Each row below holds a small network's activations on one input, seen along a few directions.
In each table, some parts of the input vary, and every possible input appears once, in random order.
Descriptions start from the smaller parts, as in this example, which fits no table here: values(2) and (point or line(11) or (line(4) and ring(5))).
Shared parts are said once, and a part with two or three values counts as separate values.

Other details of the inputs shift rows strongly along two fixed directions, in all tables alike. That doesn't count.

Table:
R1: [-18  -5  -2   6   7  -4   1  10  -5  -4   2  -5  -7]
R2: [ 25  18 -20  14 -13  19  16 -39  29   6   6  29   5]
R3: [-19   5   8   7   1   2  -4   9 -12  -2   9  -4  -5]
R4: [ 11  -2   4  -4  -8   2   0  -3   3   6 -12  -6  14]
R5: [ 25 -25  16 -39 -12   6 -10  23 -27 -14   1 -23  13]
R6: [  3  11  -6  11  -7  10   6 -13   9   1   6  14   0]
R7: [-17   5   5   7   5  -5  -9   5  -8  -1  12  -2  -8]
R8: [-21   3   8   7   3   3  -3   4  -6  -3   9  -2  -9]
R9: [-15  -2  -4   4  11 -10  -7  11  -6  -4   4  -5  -6]
R10: [  5  13 -12   8  -4   9   7  -9   8   6   0  11  -3]
R11: [ 36   4 -11  -3 -11   4   3 -26  23   9 -10  10  18]
R12: [-17  -7   4  -1  11 -15  -5   6  -6   2  -2   0  -1]
R13: [ 10  -5   7  -7  -7   2  -1  -5   7   3 -11  -7  10]
R14: [-18   6  10   9   7  -1  -1   4  -6  -2  11  -2 -10]
R15: [-16   4   0   1   6  -8  -8  10  -6   1   6  -3 -13]
R16: [  9   2  -2   1  -2  -6  -2 -14  14   8  -9   3   9]
R17: [ -4  14 -24  27  12  -6  14 -38  35  17  -9  38   1]
R18: [-14  -4  16   2   7 -12  -3   7  -1   5  -9 -13   1]
R19: [ 57 -20  10 -46 -19  12  -3  11 -20 -15   2 -17  22]
R20: [ 10   3 -11   1   3   5   7  -7   7  -5  -1   6  -1]
R21: [  7  11  -8   6   0   7   7 -11  10   3   1  12  -8]
R22: [-15  -5  15   2   6 -10  -5   8  -2   4 -11 -11   1]
R23: [-20  -2  -3   6  10  -3   1   7  -2  -4   0  -3  -9]
R24: [11 -6 -2 -6 -4  3  4 -2 -3  1 -6  4 10]
R25: [11 10 -7  2  0  6  7 -9  8  2  3  8 -6]
R26: [ 55 -24   9 -47 -27  14  -6  18 -24 -16   0 -18  25]
R27: [12 -6  6 -5 -9  0 -1 -3  5  5 -9 -8 11]
R28: [-18   4  10   7   5   1  -3   5  -9  -4   9  -2 -10]
R29: [-16  -2  -4   3  11 -11  -6   9  -5  -5   4  -4  -7]
R30: [10 -9 -1 -6 -5  2  5 -4  1  1 -4  4  7]
R31: [ 7  7 -7  0 -4  9  4 -8  8  1  2  7 -6]
R32: [  8   1 -13   2  -3   5   7  -3   6  -4  -2   6   3]
R33: [-17   2   8   1   3  -6 -11   9 -13  -4  13  -6  -8]
R34: [-18  -1  -2   6   8  -3   0  13  -9  -4   0  -6  -4]
R35: [-15  -2   2   3  12  -6   1  12  -7  -6   3  -8  -8]
R36: [-21   4   0  11   4  -2   1   6  -1   4   3   1 -14]
R37: [-17  -8   8   1  11  -9   0   7  -6   0  -6   0  -3]
R38: [ 32  13 -20   2 -15  17  12 -22  20   4  -1  21   4]
R39: [-18  -5  12   6   1 -10  -3   8   0   6 -13  -9   3]
R40: [-13   2   2   0   6  -7 -10  13  -9   0   7  -6 -11]
Each input here is: line(5) and (values(2) or line(6)).
Changing only the line(5) part turns R19 into R14. The same change can be made to R5. Which row results? -> R8
Changing only the line(5) part turns R1 into R30. The same change can be made to R29. Which row results? -> R12
Which other rows does R11 become when the line(5) part takes its other values? List them by row number. -> R7, R9, R17, R40
Which other rows does R23 become when the line(6) part takes its other values? List them by row number. -> R1, R20, R32, R34, R35
Which other rows does R24 become when the line(5) part takes its other values? List them by row number. -> R3, R4, R10, R34
Which other rows does R11 become when the values(2) part takes its other values? List them by row number. -> R16

Table:
R41: [15  3  0 -3 -5 15  7 -9  0 -4  3  6  2]
R42: [ 43  -2  -5 -19 -22  23   8 -15   6  -3  -1   9  15]
R43: [  1 -16  20 -17  -1 -10 -16  21 -19  -6  -1 -21   4]
R44: [-9 -9  9 -5  4 -6 -6  8 -9  0  4  0 -3]
R45: [ 39   6 -21  -3  -8   9  13 -28  29   6 -12  18  13]
R46: [-14   2   2   9  13  -5   1  -4   1   1   7   9  -7]
R47: [-17  -2   5   8   1   1   2   4  -6  -1  -2   3   3]
R48: [ 19   7  -7  -3 -10   9   3   1   3   1  -1  -2  -1]
R49: [ 50   0   1 -27 -24  18  -1  -8  -3 -11  12  -6  15]
R50: [-17  13   1  15   3   1   0  -1   4   8  -2   3 -10]
R51: [ 18  -1 -10  -7   1   8   7  -4   1  -5   3   5   1]
R52: [-13  -5  13  -3  -1  -3  -2   5  -9   2   4  -2  -3]
R53: [18 -3 -6 -8 -1 -2 -1 -9  6  1 -7 -1  9]
R54: [16 -4 -9 -8 -3  1  1 -6 -1 -4 -1  8 10]
R55: [ -3 -14  14 -13  -2  -4  -5  24 -15  -5  -6 -25   4]
R56: [-18   8  -6  17   8  -7  -4  -8  10   7   4   8  -7]
R57: [-19   8 -11  15  10  -8  -2  -7  10   4   1   7  -9]
R58: [17  4 -4 -4 -3  4 -1 -9  6 -5 10  5  3]
R59: [-13  -7  -1  -1   7  -5   2   9  -4   1  -2   2  -6]
R60: [ -1 -14  13 -17   2 -11 -13  19 -17  -7  -5 -19   2]
R61: [-14  12  -2  14   8  -8  -5  -4   7   9   3   7  -9]
R62: [ 46  -5  -9 -17 -16  11   2 -15   3  -4   4  11  22]
R63: [-21  11  -2  19   6   3   5  -7   8   1   2   8 -10]
R64: [-22   9  -3  19   3   3   0  -5   8   6   0   4  -8]
R65: [ 18   0 -13  -8  -7   6  -1   0   3  -3   3  -3   3]
R66: [-17   4  -4  16  10   1  10  -2   3   1  -1   7 -11]
R67: [ -1 -16  26 -21  -7  -1 -12  28 -23  -9  -4 -28   6]
R68: [-17  -3  -3  12   4  -2   6   5  -2   0  -5   4   0]
R69: [ 18  10   2  -4 -12   6  -3  -7   3   5   5   1   2]
R70: [-16  13 -11  16  10  -6   2  -1  10   9  -3   7 -12]
R71: [-20  11 -13  20  14  -5   7  -7  14   2   2  12 -12]
R72: [-21   8 -10  22   4  -1   5  -3  10   5  -2   5 -11]
R73: [ 16  -5  -7 -11  -3   2   2  -7   1  -1  -1   9   3]
R74: [  0 -14  17 -14   1 -10 -14  18 -17  -3   0 -22   5]
R75: [-16  -2  -7   9   9  -7   4   3  -1   1  -4   7   0]
R76: [ -1 -16  18 -17  -4  -4  -7  29 -18  -8  -7 -26   2]
R77: [-13  -7   4   2   2  -1   5  10  -6   0  -3  -1  -7]
R78: [ 37  10  -9   1 -15  10  11 -36  28   9  -8  19  15]
R79: [ -4 -12   7 -12   4  -8  -7  20 -12  -3  -6 -20   3]
R80: [ 17   4 -10  -7  -2   3   1  -8   5  -7   6   4   1]
R81: [ -5 -11  20 -13  -3  -1  -9  21 -17  -4  -4 -24   6]
R82: [-16  13  -8  14  10  -9  -2  -4   8   8  -1   8 -11]
R83: [-14  -3   9   3   0  -5  -1   4  -9   0   3   0   4]
R84: [ -3 -11  22 -13  -4  -7 -11  17 -17  -2   0 -24   6]
R85: [-20   9   0  16   2  -3  -2  -8   7   7   4   4  -6]
R86: [-20  10  -8  23   8  -1   9  -6  11   1   0   9 -13]
R87: [ 16   3   3  -5  -5  10   5 -10  -1  -2   8   5   4]
R88: [-16   4  -5  10  15  -5   4  -6   2   0   3  11  -9]
Describe the family of inputs behind these rows. -> ring(6) and (values(2) or line(6))
Changing only the ring(6) part turns R58 into R49. The same change can be made to R46. Which row results? -> R87
Which other rows does R76 become when the ring(6) part takes its other values? List them by row number. -> R43, R45, R60, R67, R78
List by row number the other rows that have the ring(6) part in common with R70. -> R45, R51, R59, R65, R71, R75, R79
Which other rows does R43 become when the values(2) part takes its other values? List them by row number. -> R74
List by row number the other rows that have the ring(6) part in common with R72. -> R48, R55, R66, R68, R76, R77, R86

Table:
R89: [  1 -14   0 -15   0  -7  -7  27 -16  -4 -11 -16   5]
R90: [  0  29 -13  34  -4  14  17 -39  39  14  -1  25  -5]
R91: [ 31  -4   3 -24 -10  -3 -12  -1  -2   0   3  -8   5]
R92: [ -1  18   1  18  -5   3   6 -24  21  16  -8  15   2]
R93: [-37   0  15   7  11 -19 -16  23  -9   2  -1 -27 -15]
R94: [ 36  -6   2 -26 -23  20  -5   1 -14  -8  12  -1  10]
R95: [-43 -21   7   3  23 -28 -12  29 -20  -6  -7 -11  -3]
R96: [ 46  -6  12 -30 -26  12  -6  -8  -2   0   2  -6  17]
R97: [ 50 -15  -5 -29  -9  -1  -7  -5  -3  -8  -2  -7  25]
R98: [ 3 -4 -4  2 -1  8 11 -7 -6 -9 11 14  4]
R99: [ 22 -11  17 -36  -8  -1 -20  25 -27 -12  17 -26  -2]
R100: [-28   4   2  25  12 -12   9 -18  19  20 -14  18  -3]
R101: [-45  25 -11  45  12   1  10 -19  18  16  -2  28 -16]
R102: [-54   7   2  33  15  -1  11  12  -2   0   2   2 -22]
R103: [ 50  10 -17 -12  -9  10   1 -32  18  -3  14  17  14]
R104: [ 25   9  10  -8 -16  15  -1  -4  -2   0   6  -1   5]
R105: [  4   5 -14  -1   2   5   6   8  -5  -6   7   3  -8]
R106: [ -9  -2   9   7  -4  -1   3   2   5   6 -12 -12   6]
R107: [-32  -6  15   2  38 -13   9  12  -3  -9  -9  -9 -27]
R108: [ 2 18 -6  9  4 -1 -1 -9 10  6  6  6 -9]
R109: [  5 -17  20 -28   1 -16 -25  24 -27 -12  10 -28   7]
R110: [-22   6  -7   8   4  -1  -8  16  -6  -4   8 -12 -15]
R111: [  6   2 -11   7   8 -11   3 -17  19  12 -11  13   0]
R112: [ 43   3 -18  -6 -12   7   6 -18  22   3 -12  -1  14]
R113: [-32  11  -8  29  10  -2   4 -20   9   5   7  25  -5]
R114: [  1  -1  13 -14  -2 -10 -17  19 -15  -1   1 -22  -3]
R115: [ 44   5 -16  -9 -10   5   5 -17  17   6 -11   6  15]
R116: [ -7 -19   1 -13   6 -13  -8  23 -13  -3  -9 -10   0]
R117: [-48   9   8  34  39  -4  29 -21  23   9 -15  20 -27]
R118: [-43  -1   0  10  20 -17 -14  15 -16  -5  14  -2 -13]
R119: [ 44   4 -12 -11 -22  28  16 -11   1  -7   4  13  10]
R120: [-40 -15   7   3  13 -18 -10  39 -17  -5 -12 -27  -9]
R121: [ 42  -7  -5 -22 -20  23  11  -4  -9 -10   9   7   7]
R122: [-57  10  -7  43  20 -12  15  -9  19  21 -22  23  -8]
R123: [ 23  25 -34  14  -5  14  10 -33  27   8   3  30  -1]
R124: [  2  12   3  11  -3   5   5 -21  15  10   6  18  -5]
R125: [  0 -30  32 -30  -5 -11 -17  31 -36 -11   1 -33  18]
R126: [ 21   6   2   0  -8   9   3 -24   9  -1  11  14  11]
R127: [ -2   1 -14  15   0   2  17 -25  24  15 -17  29   7]
R128: [-22  -4  20   4   5 -13  -9  -1  -6   2   3  -4   4]
R129: [-37  -1  -2  11  14  -6   0  29 -14 -10   7 -15 -22]
R130: [ -3 -12  -2 -13   7  -5  -4  20 -23 -18  16  -6  -3]
R131: [ -1 -18   8 -27   2  -3 -10  38 -35 -18  15 -20 -11]
R132: [ 19  -4 -17   5  -6   6  16 -30  21   5 -13  27  24]
R133: [ 54   5  -6 -24 -22  18  -4  -4   4  -9  11 -14   8]
R134: [ 21  17 -16  18  -8  10  20 -40  36  20 -17  28  15]
R135: [-40  -2   3   3  16 -14 -15  24 -20  -2  12  -7 -21]
R136: [ 34 -15   0 -23 -25  18   4   9  -4  -7 -13 -15  23]
R137: [  2 -11  30 -20 -17   2 -16  27 -22  -8   1 -37   5]
R138: [-27   8   2  19  -2   7  -1   5  -2  -1   4  -3 -10]
Changing only one part turns R122 into R89. The same change can be made to R104. Which row results? -> R108
Describe the family of inputs behind these rows. -> values(2) and (point or (line(4) and line(6)))
Which other rows does R126 become when the line(6) part takes its other values? List them by row number. -> R98, R113, R125, R128, R132
Which other rows does R112 become when the values(2) part takes its other values? List them by row number. -> R106
Which other rows does R116 become when the line(6) part takes its other values? List them by row number. -> R91, R99, R111, R131, R135
